A small network was shown many inputs. Here are its activations along a few directions, one row for each input.
In each table, some parts of the input vary, and every possible input appears once, in random order.
Descriptions start from the smaller parts, as in this example, which fits no table here: ring(5) and (point or (values(2) and line(4)) or line(9)).
Shared parts are said once, and a part with two or three values counts as separate values.

Other details of the inputs vary at random and push rows far along two fixed directions, the same in every table; ignore that.

Table:
R1: [-13  84  51  38 -33 -17 -29 -17  -6  21 -26 -47  -3   9]
R2: [  6  -7  -8 -17  23  11  21  -3  14  -6  41   9  43  16]
R3: [  6 -11 -11 -15  23  16  25   5   4  -3  44  11  32  23]
R4: [ 25  -3 -14  13  30 -12  51 -27  -6  -9 -10 -24   7  39]
R5: [ 18  39  13  35  15 -17  33 -35  -5   6 -25 -49   1  43]
R6: [-19 -15  -3   3 -27   1 -41  21  -6   0 -43  19 -47 -44]
R7: [ 17  30   6  36  17 -18  36 -31 -10   4 -28 -47  -2  37]
R8: [  3 -11 -12 -12  26  16  26   5   3  -3  45  10  30  23]
R9: [ 16  12   2 -18  11  -1  14 -13  15  11  38 -12  28  18]
R10: [ -4  71  46  26 -28  -7 -31 -23  -6  26 -11 -49  -6  -1]
R11: [ -8  12 -13  -9  12 -13   2  -1  24   0  16   3  24   0]
R12: [-18 -17   5   5 -33   1 -37  24 -24  -4 -43  14 -51 -34]
R13: [ -8 -25  10   1 -25  20 -35  19 -21  -1 -32  20 -38 -35]
R14: [-12 -19   5   5 -33   1 -39  14 -12  -8 -43  22 -41 -45]
R15: [ -4 -10   3  -1 -12  -5 -11   3   8  -2  -6  17  -5 -17]
R16: [  4 -91 -52 -48  17  10  18  38   1 -27  19  61 -13 -17]
R17: [ 16 -49 -26 -37   7  10  10  11  -2 -11  23  26  -2 -14]
R18: [ 4 15  8  0 15 12 15 -4  4 11 37 -8 28 28]
R19: [-13 -26   7   3 -25  21 -37  21 -24  -5 -33  20 -39 -38]
R20: [-17  38   5   9  -2 -15 -12  -6  20   9   1 -15  15   1]
R21: [  1 -15 -20 -18  20 -13  21   0  29 -10  35  18  40   9]
Each input here is: values(3) and (point or line(6)).
- The inputs of R5 and R7 match in every part but the values(3) part. If R18 is changed in the same way as R5 into R7, which row does it become? => R8

Table:
R22: [ -8 -73 -42 -23  18  19   9  28   0 -18   9  56 -24 -18]
R23: [  9 -89 -18 -13 -15  25 -11  19 -29 -22 -41  50 -39 -49]
R24: [ -1  15  11  15  -9  -5  -5  -3  -2  19 -24 -15 -32   7]
R25: [ -5  21  27   8 -22  12 -24 -10   6  13   3   9  -5 -19]
R26: [ 15   3  -2 -13  23 -16  37 -16  33 -14  33   5  57  34]
R27: [  5  15  16  -3 -28 -21 -17   2   3   5 -17 -14 -21 -12]
R28: [-20  24   3   6  -5  10 -28   2  -1  21 -11 -19 -18  -7]
R29: [ 17   6  -7   1  35   2  46 -20  13  11  24 -16  35  44]
R30: [-19  31  50   0 -14  34 -31  24 -34  22  11 -14  -6  -4]
R31: [-14  25 -12  -9  19  -4  -1   3  14   8  18 -14  18  10]
R32: [  5  -3  -5  19  22   4  28 -11  -2  -5  -5  -8  17  18]
R33: [ 11  18  15   2 -25 -20 -16  -7 -10   6 -23 -30 -23 -13]
R34: [-22  31  27  16 -24  -6 -25  -5   6  -2 -15  -3   7 -13]
R35: [ 12 -91 -55 -22  22  27  21  16 -23 -23 -10  44 -38 -15]
R36: [ -9  20 -19  -6  22 -18  31   1  28  -2  35   0  49  33]
R37: [-22  26   6  18 -15 -13 -16  10  -2   9 -15 -13 -17 -10]
R38: [ -6  21   6  18 -15 -18  -8   6  -7   2 -40  -6 -25   3]
R39: [ 18  -6   3  -5  26  -3  40 -19  30  -8  38   5  58  28]
R40: [ -3  20  10   2   7 -22  12 -16  23  -7  22   7  47  19]
R41: [  3   9   2  13  -3   4  -8 -17 -18   9 -24 -30 -39   1]
R42: [  1   7  -8   8  22 -11  26 -12   3  -7  -8 -12  22  27]
R43: [  3   7  13  21  -5   7   0  -2  -3  10 -27  -5 -26   7]
R44: [ -6   5   9  -3 -29  -3 -34   0   8  18   9  -4 -14 -24]
R45: [-10 -67 -22   3   2  11  -6  28 -15 -24 -26  52 -39 -32]
R46: [  2   5  18  14 -21  -7 -12 -12 -11  -9 -38  -7  -1  -5]
R47: [ -5  35  22   4  -7  20 -33 -14   6  24   6  -4  10 -19]
R48: [  5  33  14  10 -22 -12 -14 -22 -14  -6 -34 -27 -18  -9]
R49: [  9  -6 -10  10  33  -3  43  -6  18  -3  20   1  40  37]
R50: [ 20  -2  -6 -16  21  -4  30 -19  31   6  58  24  51  21]
R51: [-25  20  17  33  -7   8 -10   4  -3   3 -16  -8  -7  -4]
R52: [ 33   0   0  -4  19  13  18 -35  -3   0  20  -7  15  10]
R53: [-14  23  33  25 -22   6 -27  -7   3   7  -9   1   7 -21]
R54: [-14  37  14  19   3  17 -20  -2   1  18  -5 -14  -4  -2]
R55: [ -7 -69 -23  -5  -2  13  -8  29 -16 -16 -26  52 -54 -32]
R56: [-10   8  19   6  -8  24 -29   4   7   7  -2  -3  14 -33]
R57: [ 16  16  21  -3   0  23  15   4 -31   9  32 -20  17  41]
R58: [-24  34   2  10  -9   0 -26  10  -2   5 -25 -12  -8  -9]
R59: [  7  14   9  -2 -32 -13 -10  -5 -11  -3 -38 -12 -19 -18]
R60: [ 13 -88 -51 -36  19  15  20  25 -11 -14  -6  35 -40 -15]
R61: [  6  -7  -9  20  25  10  28 -15  -9 -12  -3 -13   8   9]
R62: [ 11   3 -25 -12  32 -15  46  -3  12  -5  16  -6  32  34]
R63: [ 19  19  22   3 -18  -5 -15 -17  -1  21 -16 -36 -21  -4]
R64: [  0 -82 -50 -53   8  23 -13  32   5  -3  27  48 -13 -42]
R65: [-18  22   9   0 -37 -15 -33  11   4   0 -19   1  -7 -23]
R66: [-12  28   1  -8 -24   2 -42  11   4   5 -14  -3   1 -30]
R67: [-14  27  10 -12 -20  -3 -42   8   5  14  -3 -17  -7 -29]
R68: [  2   3  13 -15  16  11  24  14  -8   0  66  11  41  48]
R69: [-11  14  -7  -3  14  -5   7  -2  18  12  24  -6   6  16]
R70: [-11  21   8  22 -14 -24 -12   7  -7   5 -18  -8 -25  -3]
R71: [  0 -81 -14  -8 -17  14 -22  26 -16 -24 -22  66 -33 -50]
R72: [-18  31  45  10 -25  25 -27  19 -32  12  11  -4 -16   7]
R73: [-19  26   7  21 -17 -23 -10   6  -5   2 -29  -3 -21  -5]
R74: [  8 -79 -55 -35  30  -1  29  24  10 -13  31  50 -10   0]
R75: [-20  16  -4   8  16  -7  14   2  18  -6  11  -3  28  20]
R76: [  9  18 -13   1  26 -14  24 -16  -5  -3   8 -27   3  19]
R77: [ -4   0 -15   3  31 -17  34  -1  24 -11  28   4  42  35]
R78: [ 16 -88 -29 -48  14  36  27  43 -23 -25  45  51  -2   9]
R79: [ 25 -10  -5  -3  34   6  41 -33   9 -16  36 -10  51  18]
R80: [  0 -72 -46 -17   2   7   4  25 -31 -27 -41  34 -54 -33]
R81: [ -7  24  17   4 -27 -30 -26  -1   4   9  -6  -9 -15 -13]
R82: [ 15   5  29  12 -20   9 -15 -12   0   7 -21   6 -18 -13]
R83: [ 28  -1 -22 -27  30 -18  36 -24  11 -11  49 -24  34  21]
R84: [ 14  11  -7 -20   4 -26  18  -5  23  -5  16   8  31  15]
R85: [-17  32  18   2 -28 -18 -31   2   9   9   1 -18  -7 -17]
R86: [ -2  22  23   6 -28 -16 -23 -11  10  23   2 -12 -13  -9]
R87: [  8  17  28  14 -24  31  -9   4 -54  10   3 -24 -20  17]
R88: [  5  -5 -17  -1  32 -12  40  -2  21  -9  15   4  38  38]
R89: [-21  21  10  24  -1  21 -23   7  -4   8 -22 -12  -4 -12]
R90: [ -6  15 -12 -19  21   4  16  -7  35  -4  47   1  71  12]
R91: [-27  37  14  23  -5   7 -26   3   2   4 -22 -20   4   0]
R92: [ -5  18  12   1 -32 -25 -26   5   1  -2 -21  10 -11 -18]
R93: [ 37 -15  -8 -21  26   8  42 -22  14   1  39   4  41  22]
R94: [  2  24  20  20 -13  -4  -8 -27 -13 -12 -29 -22  -4  -4]
R95: [ 11  -1 -15 -10  33 -24  37   3  21  -1  31  -6  26  38]
R96: [ -1  20   5  17  -9 -13  -4   1 -18   8 -34 -25 -29  -2]
R97: [ 20 -12  -2 -24   4 -10   7  -6  24   8  23  -3   3   9]
R98: [ 21  20  13   6 -14  -1 -17 -27 -11  15 -12 -41 -28  -5]
R99: [ -3 -73 -36  -2  -3  15  -5  22 -34 -29 -50  34 -49 -34]
- What is each input in this table made of? => line(6) and (point or (values(2) and ring(6)))
- The inputs of R65 and R66 match in every part but the line(6) part. If R44 is changed in the same way as R65 into R66, which row does it become? => R64
- The inputs of R29 and R55 match in every part but the line(6) part. If R60 is changed in the same way as R29 into R55, which row does it become? => R74
- Change only the values(2) part in R28. List by row number the other rows that result. => R64
- Which other rows agree with R52 in the line(6) part? List them by row number. => R35, R41, R48, R61, R76, R79, R80, R83, R87, R94, R98, R99
- Change only the values(2) part in R45. List by row number the other rows that result. => R71
- Change only the ring(6) part in R51. List by row number the other rows that result. => R22, R36, R37, R69, R75
- Change only the line(6) part in R34. List by row number the other rows that result. => R26, R40, R46, R90, R94

Table:
R100: [-26  12  23   3 -36   8 -54  18   0   6 -12  17 -13 -41]
R101: [  0 -55 -24  -6  -6   1  -6  15 -11 -18 -34  31 -37 -30]
R102: [ -4 -34 -22 -44   8   9  -5  22  22  -5  49  39  26 -16]
R103: [  1   0  18  19 -15  12 -13  -4 -19   0 -26  -3 -20 -10]
R104: [ -8  51  31  31  -6  -1  -4 -14  -6  14  -9 -30   8  21]
R105: [ 15 -76 -34 -30   1  12   4  19 -16 -19 -14  38 -36 -29]
R106: [ 16 -46 -29 -19  21   2  27  -1   7 -17  12  25  11   1]
R107: [ -6  16   5  11 -12 -11 -12   0  -6   5 -23 -14 -23  -5]
R108: [  4  47  23  20  -9 -17  -3 -21   3  14 -11 -36   0  12]
R109: [ -9  21   8  10  -8  -1 -11   2  -7  10 -12 -15 -14   1]
R110: [  6   0  12   8 -14   9 -11  -3 -19   4 -16  -8 -24  -9]
R111: [ -9  58  25  33  -8 -18  -6 -19   5  11 -21 -35   7  15]
R112: [ 13 -23 -23 -24  31   7  37   5   7  -6  44   9  28  27]
R113: [  8  31 -16 -10  55 -12  60 -19  40   2  73 -17  86  63]
- What is each input in this table made of? => values(2) and (point or ring(6))
- The inputs of R111 and R107 match in every part but the values(2) part. If R113 is changed in the same way as R111 into R107, which row does it become? => R109
- Change only the values(2) part in R108. List by row number the other rows that result. => R101
